Each row below is a small network's average activation on inputs in which a field has the value named, seen along a few directions.
Related values have similar rows: they may be neighbours, one step apart, or belong to one group.
In the rows, 500 means zero.
Strong random noise was added to every row along 2 fixed directions; ignore it. To show where, here is one row again and again, with new noise each time:
512; 711; 727; 668; 720; 419; 490; 496; 706; 651; 522; 369; 417
653; 669; 566; 548; 616; 381; 618; 546; 538; 462; 470; 464; 584
592; 664; 654; 622; 606; 356; 488; 564; 610; 574; 491; 368; 526
572; 674; 673; 635; 632; 369; 485; 549; 634; 594; 499; 366; 500


Field B:
b5: 542; 653; 501; 598; 725; 361; 618; 564; 584; 509; 544; 459; 502
b4: 362; 488; 444; 470; 385; 529; 222; 345; 451; 776; 625; 483; 609
b11: 219; 483; 827; 510; 576; 516; 417; 606; 738; 505; 434; 289; 369
b9: 693; 263; 252; 413; 133; 224; 437; 980; 426; 191; 149; 368; 676
b10: 454; 471; 400; 324; 656; 578; 808; 667; 636; 186; 389; 618; 430
b1: 473; 335; 683; 446; 409; 230; 140; 497; 494; 923; 663; 430; 511
b7: 572; 481; 252; 503; 337; 796; 455; 442; 368; 247; 390; 557; 650
b8: 106; 544; 810; 701; 670; 546; 122; 622; 758; 659; 689; 204; 166
b3: 512; 296; 294; 631; 152; 584; 306; 537; 344; 622; 503; 367; 617
b15: 732; 362; 352; 398; 441; 377; 756; 314; 436; 294; 515; 605; 428
b2: 568; 489; 20; 240; 363; 805; 936; 305; 134; 346; 479; 897; 754
b14: 444; 346; 420; 693; 184; 682; 358; 671; 425; 409; 576; 615; 530
b12: 569; 332; 373; 307; 285; 279; 400; 465; 257; 652; 545; 619; 867
b13: 312; 506; 475; 553; 377; 603; 443; 692; 304; 330; 428; 547; 567
b6: 555; 549; 784; 354; 605; 395; 300; 371; 525; 786; 545; 467; 362
b16: 613; 378; 662; 624; 390; 424; 307; 289; 561; 587; 500; 258; 183
B is arranged as a line.
Which values are neighbours of b11? Give them in the order they are listed.
> b10, b8
Which values are neighbours of b7? Give them in the order they are listed.
> b3, b14
Which values are neighbours of b1? Give them in the order they are listed.
> b12, b6
Which values are neighbours of b16? Give them in the order they are listed.
> b15
